These are the activations of a small neural network, seen along a few directions. Each row is one input.
Each table varies a few parts of the input and shows all the possible inputs, shuffled.
Descriptions start from the smaller parts, as in this example, which fits no table here: one of 6 places along a line, together with either a single point or (one of 2 separate values, together with one of 5 places around a ring) or one of 11 places along a line.
Shared parts are said once, and a part with two or three values counts as separate values.
In the rows, zero is written as 128.

Other details of the inputs vary at random and push rows far along two fixed directions, the same in every table; ignore that.

Table:
r1: [ 86 110 137 144 176 118 108 138 103 104 102]
r2: [182 181 138 119  10 145 149 145 189 147 185]
r3: [ 85 130 130 124 185 135 112 115  98 114 107]
r4: [167 183 139 126  22 128 171 150 182 175 191]
r5: [ 94 113 139 123 179 109 114 121 100 113 100]
r6: [179 163 143 122  27 136 163 150 185 155 213]
r7: [154 132  34 142 151 141 124 158 185 159 134]
r8: [124 110 143 126 165 128  99  96  97  90  96]
r9: [102 109 139 121 179 151 115  91 101 109 110]
r10: [168 119  47 139 134 125 120 149 171 182 119]
r11: [120 108 138 133 156 136 100  98  86  96  94]
r12: [ 88 110 132 131 165 120 111 122  87 120  97]
r13: [164 113  41 138 140 123 131 167 181 156 123]
r14: [174 161 139 123  20 139 164 149 181 158 210]
r15: [123 107 140 118 161 134 109  99  94  88  88]
r16: [117 106 136 128 151 138 102  97  86  97  88]
r17: [157 115  44 148 133 129 119 163 184 171 115]
r18: [ 95 178 232 122  66 117 160 125 101 109 177]
r19: [ 95 111 136 121 175 116 119 125  94 111  97]
r20: [125 110 142 132 163 133  99  99  90  93  96]
r21: [113 127 133 121 171 153 102  90  98  91  98]
r22: [ 77 106 130 141 164 123 111 135  99 108  94]
r23: [ 92 177 231 111  67 111 165 122 111 106 172]
r24: [172 117  42 144 136 121 122 152 160 175 132]
r25: [105 110 140 140 169 119 122 104  80 125 100]
r26: [ 66 173 220 128  60 122 147 158 117  95 174]
r27: [ 85 110 137 139 178 113 108 135 110 101 101]
r28: [ 98 158 237 109  63 128 151 118 118  96 182]
r29: [204 116  50 127 126 145 119 135 165 153 112]
r30: [105  93 150 127 161 139 111  97 100 121  92]
r31: [ 83 194 222 112  74 137 163 117 109 107 179]
r32: [112  93 150 119 167 141 119 107  94 115  94]
r33: [163 115  43 141 144 116 126 164 187 158 127]
r34: [182 114  45 144 130 124 137 131 154 182 124]
r35: [112  90 146 118 169 133 122 101  98 107 100]
r36: [ 96 114 140 122 174 124 115 131  91 120  91]
r37: [177 119  46 143 143 118 122 153 165 172 135]
r38: [111  92 148 120 172 125 117  97 103 108 103]
r39: [162 184 134 120  35 114 161 171 189 157 209]
r40: [189 118  52 142 143 114 135 131 164 175 132]
r41: [185  94  49 136 125 140 128 127 164 172 130]
r42: [ 93 175 229 109  64 118 170 126 105 104 169]
r43: [109 113 145 127 172 125 128 112  85 125  88]
r44: [ 70 175 225 115  63 129 153 165 122  96 162]
r45: [202 115  49 128 131 130 117 125 174 146 121]
Description of these inputs: one of 5 places along a line, together with either a single point or one of 8 places around a ring.
Question: The inputs of r32 and r36 match in every part but the place on the line of 5. If r30 is changed in the same way as r32 into r36, which row does it become?
Answer: r10
Question: The inputs of r20 and r1 match in every part but the place on the line of 5. If r29 is changed in the same way as r20 into r1, which row does it become?
Answer: r44
Question: Which other rows does r42 become when the place on the ring of 8 takes its other values? List them by row number.
Answer: r4, r18, r23, r25, r34, r40, r43
Question: Which other rows does r41 become when the place on the line of 5 takes its other values? List them by row number.
Answer: r12, r16, r22, r34

Table:
r46: [ 92 142 164 126 145 144 114 105  90  91 107]
r47: [ 64 140 160 132 162 125 117 130 104  94 124]
r48: [162 131  75 136 144 137 126 119 136 162 118]
r49: [134 133  67 133 159 129 126 153 164 142 122]
r50: [107 119 176 127 132 115 113 109  85  95  99]
r51: [159 190 178 115  13 117 173 142 150 142 200]
r52: [108 105 179 116 140 140 112 104  98  81 114]
r53: [110 103 184 120 145 123 135  92  83 109 119]
r54: [107 120 176 115 151 144 119  88  99  83 121]
r55: [135 112  74 148 152 107 135 152 144 168 130]
r56: [178  87  91 132 132 127 122 121 150 145 118]
r57: [175 132  77 129 146 127 124 110 136 153 121]
r58: [ 94 125 173 131 139 123 129 108  74 117 105]
r59: [ 68 125 170 128 157 106 139 137  90 119 112]
r60: [136 109  77 141 144 110 126 166 158 155 111]
r61: [135 106  76 150 143 109 120 162 155 156 121]
r62: [ 68 142 168 122 167 118 133 129  96 116 117]
r63: [145 174 176 108   9 148 156 152 174 123 202]
r64: [174 118  74 130 132 132 107 131 146 128 111]
r65: [133 114  69 143 146 124 112 165 159 140 125]
r66: [147 188 179 106  24 143 173 132 164 148 212]
r67: [110 119 181 114 155 135 129  84  88 106 123]
r68: [105 143 166 119 147 134 112  96  90  82 110]
r69: [146 166 183 115   5 133 164 150 170 138 198]
r70: [135 117  70 134 148 125 118 169 163 140 115]
r71: [164  99  83 131 138 130 135 117 139 165 123]
r72: [135 129  71 142 161 119 129 145 149 165 135]
r73: [ 93 118 174 134 130 125 114 118  85 104  96]
r74: [161 116  75 126 144 151 120 113 156 139 125]
r75: [161 117  73 137 129 142 109 140 146 137 108]
Question: The inputs of r49 and r60 match in every part but one. If r46 is changed in the same way as r49 into r60, which row does it become?
Answer: r73
Question: Describe the family of inputs behind these rows.
Answer: one of 5 places around a ring, together with either one of 2 separate values or one of 4 places along a line
Question: List by row number the other rows that have the place on the ring of 5 in common with r63.
Answer: r52, r64, r65, r70, r75
